Here are a small network's activations along a few directions, averaged over the inputs that share one value of a field.
Values that are neighbours, or in one group, have similar rows; names and order tell nothing.
Strong random noise was added to every row along 8 fixed directions; ignore it. To show where, here is one row again and again, with new noise each time:
[-175  -46 -198  247  -63  -97 -187  -69  -20 -117   31 -270  187   59
 -237   73    6 -238 -163  165 -135  156]
[-190  -81   94 -203   18  441 -104  523  283  382 -149  -65  -43 -232
   14   10  -31 -104 -386 -155  164 -137]
[  95   67   60  373   17  427  124   10  237  176  -39 -286  219 -258
  259  -50  284   70  111 -130 -216  -28]
[ 284   18   -1 -183   28  -68  112 -132  -65 -110  -13 -433 -468  254
  365  166  174  304 -195 -160    0  -51]
[-105    0   83 -349   76  -30   -4 -135 -433   18 -116 -124 -272  -30
  259  209    6   58 -100    3   69  -42]
[-204  -40   57  256  144  277  -11 -197 -230  107 -202  -20  141 -143
  188  200  195  172  279  113 -183  -64]
[ 383   13  188  186   29  316  162  525  520  424   56 -320  241 -242
 -104  -60   50  134  -49   26 -106   29]
[ -65  139  197  -41  -66  179   66  158  -26  305  -77 -182  304 -360
  -98 -177  -93 -356 -144   54  -35   46]
[-382 -152  125 -175  108 -124 -254   -3 -583  229 -209  -27   75   29
 -283  458 -198   80  -41  530   -3   46]
[ 300  -78    5  268  234 -267  138   74    7  -40  -29   83  193  123
 -429   68  -96  192  415  410 -186  126]


U, 16 values:
u16: [-226  151 -204  420 -531  118 -212 -197  590 -237  282 -355  355 -196
  -57 -498   98 -841 -600 -451   46   23]
u7: [ 146  110  205 -203  -10 -141   25  175 -122  246  -98 -263 -295  446
  -76  226   12  392 -222  188  -18   -7]
u12: [ -52  269  -21   95   21 -105  210 -399 -185 -201 -109   88 -144  209
  137  -75   82   17  -43 -153  -53  -31]
u2: [  28   90  379 -422  131   11   96   88 -135  305 -242  189 -224   93
 -253 -108 -232   69   59  258  135 -189]
u8: [  87 -187   62 -136   76  384   72  363  153  358  -60  322   31 -224
  372  126   61  377  258 -208   -6 -165]
u14: [ 257  123  245  104 -174  -93  141 -214  192   52 -293 -380 -126  468
  -14 -212  -65  156 -256 -147   45 -125]
u3: [ -14  -31  -63  158  118  -42   -2   75  115  -74 -175   68   30  121
 -240 -142 -113 -116   -8  136  -50  -25]
u15: [ 278   57  475 -516  115 -228   18  197 -288  352  -36   41 -178  172
 -316  457 -364  541   -8  442  237  -80]
u5: [ 302 -220 -121 -112  -11 -665  -69  174   48 -267  430  470   42  157
 -538   67 -357   73  196  247  124  210]
u1: [-227  -75 -520  474 -322  -58 -176 -484   56 -567  117   52   47  255
   34 -308  238 -288  122 -205 -194   54]
u4: [-261 -610 -520   41  198  -81 -507  268  -88 -290  399  554  -61   58
  209  817   46  541  382   89  126  206]
u10: [ 108 -370 -312  -80  -53 -103 -194  229  403 -142  339 -100 -205   10
  -56  195   51  203  -51   22    4   61]
u13: [ 550  126 -116 -135   81 -170  241  103  231 -195  366   46 -259  -62
  193 -133  284  245  191 -134  -18  115]
u9: [ -17 -181   65   21  -92  133 -116  224   18  270  117 -384  229 -105
   99  229  -60  277   -7  200  -78   25]
u11: [  20  383  323  267 -181  123  111 -590 -590  273  232 -366  310 -335
  491  265  320  218  266  129 -233  167]
u6: [ -47  -21  175  240  114  119  -44  172  173  216  -46   63  327  -36
 -223   65  -66   40   -5  160   -5    9]
A value of U combines one of 4 hidden first parts with one of 4 second parts; all combinations occur once.
Q: u9 and u14 share the first part; u9 and u8 share the second. Which value has the first part of u8 and the second part of u14?
A: u4
Q: u3 and u15 share the first part; u3 and u7 share the second. Which value has the first part of u7 and the second part of u15?
A: u11
Q: u10 and u16 share the first part; u10 and u1 share the second. Which value has the first part of u1 and the second part of u16?
A: u5

J, 16 values:
j1: [ 487  -10  391  192    0  -32  475  153  151  393 -216  302  341  171
 -281 -156 -238  461  555  189  -67 -122]
j2: [-125  172   29  342 -215  -92  -49 -127   -6   73 -221  331   70  366
 -467 -151  -31 -100  -83   88  -37  -78]
j13: [ 978  -75 -192  725   37 -301  437 -173  859 -281   32 -343  -49  651
 -385 -375  223  325  446  255 -379  -47]
j5: [ 524   58  140 -292  330 -202  228  144 -348   36  233 -382 -205  -63
  389  668   68  763  138  247 -101  209]
j8: [ 227   57  200  173  -57  718  240  516  609  602 -202 -252  314 -340
  -66 -455   54 -141  -28   -9 -305 -175]
j10: [  42   77  -29  239  134  -22 -255  104 -105   39  339 -133  267 -204
 -152  463  174  159  203  430 -163  241]
j16: [-376  303  275  -23 -321 -108   46 -162 -209  229   11  247  509 -254
 -243 -480 -324 -676 -129  -62  141   62]
j11: [ 169 -342   49 -518   45 -371 -213  267 -241  162  279  -85  -18 -183
 -125  380 -425   53 -115  238  263  223]
j4: [-203 -504 -317  147  134  499 -258  141  358  -66  -90  357 -285   80
  273  352  332  711  406    0  -18 -287]
j6: [-217 -154 -250  -50  113  -59 -223  718  509  -49  369  586   76 -232
 -614   15 -185 -145   29   39  253  165]
j3: [ 125   43  248 -137 -326 -251   71  149   17  308 -344  125  258  386
 -630 -424 -252 -226 -176  281  -37  -47]
j15: [-253   62 -112  847  228  -48   33 -676   48 -479  -56  590  498   94
 -266 -271   77 -113  830   28 -262  -37]
j14: [-257  -45  292  -21 -190  334  -81  -84 -222  299 -324 -606  116 -217
  351  121  -17  -80 -393   83   98 -149]
j7: [ -85  -65   35  -71  357  516  207  126  182   70 -477  211 -196   71
  481  -79  185  197  166 -346   -6 -298]
j9: [ -13  313  410 -794  220 -426  221  264 -667  172 -214  237 -428    5
 -318 -164 -320 -136 -243  176  196   38]
j12: [-139   44  154 -226  278 -335 -102  -59 -250  -53 -339  210 -241  279
 -461   43 -412 -166 -310  120  296 -121]
A value of J combines one of 4 hidden first parts with one of 4 second parts; all combinations occur once.
Q: j10 and j6 share the first part; j10 and j13 share the second. Which value has the first part of j13 and the second part of j6?
A: j4
Q: j7 and j1 share the first part; j7 and j9 share the second. Which value has the first part of j9 and the second part of j1?
A: j2
Q: j8 and j3 share the first part; j8 and j5 share the second. Which value has the first part of j5 and the second part of j3?
A: j16
